A small network was shown many inputs. Here are its activations along a few directions, one row for each input.
In each table, some parts of the input vary, and every possible input appears once, in random order.
A made-up example of a description, with smaller parts first: line(4) and (point or (values(2) and ring(5)) or ring(11)).
Shared parts are said once, and a part with two or three values counts as separate values.

Rows:
row 1: [ -9  -5  -2  24 -11  19   5 -19   3  -3  28 -16]
row 2: [-37  10 -11  -6  22  -3   1  13  -5  10 -44  -8]
row 3: [ 21   6   6  23 -23   8  14  -7  -8  16 -16   4]
row 4: [ 29  37 -10  10 -24  11  61 -61 -34 -17  24   8]
row 5: [-13   2 -32  -5   7  -6 -17  13 -14  10 -36 -23]
row 6: [ 31  35 -16 -20 -27  -6  58 -51 -32 -37  20  -4]
row 7: [ -1  12  20  -9 -11  -6  29   4   3  -4 -29   7]
row 8: [-14 -13 -23  -6  12   0 -25   9   7  -9  16 -20]
row 9: [ 24 -18  16  16   0   7 -23   2  14  13  30  25]
row 10: [-20   1   6 -10  30 -10 -16  26   1  16 -29  12]
row 11: [-17 -11 -17  24  15  17 -22  -2   5  10  20  -8]
row 12: [ 21 -11   8  -9 -21  -3   3   0  15 -23  30  -4]
row 13: [  4  -6 -15  -9  14 -13 -34  26  -9  16 -21  -3]
row 14: [ -5   8 -17  -5 -20  -4  10  -4 -17  -4 -29 -31]
row 15: [ 19  -9  15  21 -18  14   6 -11  13  -4  35   8]
row 16: [  3   3  22 -15   7 -13   0  17   5  13 -33  24]
row 17: [ -3  -3  29 -11  -6   0  21   0  24 -23  23  10]
row 18: [ 27  -5   1 -13  -9 -16 -18  16  -5  13 -25   9]
row 19: [-31   1  13  -8   1   4  20  -8  13 -23  15 -13]
row 20: [-21 -14  15 -12  35  -5 -24  22  21  -3  22  16]
row 21: [ -7  10 -11  26 -17  13  13 -15 -19  16 -24 -19]
row 22: [  2  -5  -9  22  18   4 -31  15 -10  35 -17   9]
row 23: [  3 -21  -6 -10  19  -7 -41  22  12  -3  30   1]
row 24: [-29  16   3  -6  -5  -2  27  -4  -8  -4 -37 -16]
row 25: [ 25  -3   7  17  -5   1 -15   6  -6  32 -20  21]
row 26: [  2 -12  31 -16  12  -8  -8  13  25  -6  18  28]
row 27: [  1 -19   0  21  23   9 -39  11  11  16  34  13]
row 28: [-38  -6  -2  -8  28   3  -7   9  16  -9   8  -5]
row 29: [-15   3 -26  26  10  11 -14   2 -16  29 -31 -11]
row 30: [ 26 -20  10 -15  -4 -10 -25  13  16  -6  26  13]
row 31: [ -7  -7  -8  -7 -15   2   2  -8   4 -23  23 -28]
row 32: [ 23   4  -1  -8 -26  -9  11   3  -6  -4 -21  -8]
row 33: [  7  42   4 -21 -11  -4  76 -50 -23 -37  11  11]
Q: Changing only one part turns row 21 into row 24. The same change can be made to row 22. Which row results?
A: row 10
Q: What do these inputs look like to the network?
A: values(3) and (point or (values(2) and ring(5)))
Q: List by row number the other rows that have the values(3) part in common with row 30.
A: row 5, row 6, row 8, row 12, row 13, row 14, row 18, row 23, row 31, row 32
Q: A walk changes only the ring(5) part. It starts at row 26 and steps to row 17. List the rest of the walk in order.
A: row 19, row 28, row 20

Rows:
row 34: [  6 -45   6 -18  22 -15 -74  51  33   4  27   5]
row 35: [ -6 -24 -24  -6  19 -16 -68  54   2  33 -49 -14]
row 36: [-56   1 -19  29  27  19 -12   7  -4  24 -27 -22]
row 37: [ 80  -7   0  63 -37  22 -17 -23 -21  49  19  31]
row 38: [ 10  33  -3 -17 -34 -11  56 -24 -28 -15 -44 -14]
row 39: [-44 -20   9  18  29  20 -18   2  30  -6  46  -3]
row 40: [-11  27 -41   4 -14   5  31 -33 -36 -13 -15 -39]
row 41: [  2   5 -16  -8 -12   8  26 -37  -2 -43  59 -18]
row 42: [ 24  13  23 -28 -31  -8  52 -26   8 -46  30   6]
row 43: [  4  -2  46 -23  17 -12  10  13  26 -10  14  44]
row 44: [ -9  18  19 -13  14 -14  15  15  -7  21 -61  25]
Q: What do these inputs look like to the network?
A: point or (values(2) and ring(5))
Q: Which other rows does row 43 become when the ring(5) part takes its other values? List them by row number.
A: row 34, row 39, row 41, row 42

Rows:
row 45: [-48  -6 -15 -11  27  -6 -23  29   4   6 -37 -25]
row 46: [ 39 -25   8  15  -2   2 -41  14  12  19  31  23]
row 47: [ 30  31   3  -1 -47  13  83 -74 -17 -53  59  -7]
row 48: [-26 -13 -22  24  25   7 -47  28  -5  41 -36 -12]
row 49: [ -9  -3  24 -29  11  -9  12   2  22 -30  31  14]
row 50: [ 12  15   3   1 -14  -7  16   1 -17  18 -48   6]
row 51: [-28  19  -1 -25  12 -13  22   6  -8  -7 -43  -6]
row 52: [ -6 -35   2  21  25  11 -57  24  26  17  39   9]
row 53: [ 11  53 -22   3 -47   9  94 -70 -47 -30 -15 -27]
row 54: [-28 -28   8 -15  26  -2 -33  25  35 -17  37  -4]
row 55: [ 32  -6  28  -3 -14  -3   6  -3  14  -6  26  26]
row 56: [ 20  -3 -16  19  -2  -2 -31  17 -19  43 -44   3]
Q: What do these inputs look like to the network?
A: values(2) and (point or ring(5))
Q: Changing only the values(2) part turns row 48 into row 52. The same change can be made to row 51. Which row results?
A: row 49
Q: Which other rows does row 54 become when the values(2) part takes its other values? List them by row number.
A: row 45
Q: Which other rows does row 56 become when the values(2) part takes its other values? List them by row number.
A: row 46

Rows:
row 57: [ -8 -16   0   3  17  -2 -34  25  11  16  -5   3]
row 58: [ 17  33   0  -6 -34   3  68 -49 -22 -31  10  -6]
row 59: [-17 -33   0   6  34  -3 -68  49  21  32 -10   6]
row 60: [ -4  -8   0   1   9  -1 -17  12   6   8  -2   2]
row 61: [  9  16   0  -3 -17   2  34 -25 -11 -16   5  -3]
row 62: [ 21  41  -1  -7 -43   4  85 -62 -27 -39  12  -8]
row 63: [  4   8   0  -2  -9   1  17 -12  -5  -8   3  -1]
row 64: [-21 -41   0   8  43  -4 -85  62  27  40 -13   8]
row 65: [-13 -24   0   4  26  -2 -51  37  16  24  -7   5]
row 66: [0 0 0 0 0 0 0 0 0 0 1 0]
row 67: [ 13  24   0  -4 -26   2  51 -37 -16 -24   8  -5]
Q: What do these inputs look like to the network?
A: line(11)
Q: A walk changes only the line(11) part. It starts at row 64 and steps to row 59. List the rest of the walk in order.
A: row 65, row 57, row 60, row 66, row 63, row 61, row 67, row 58, row 62
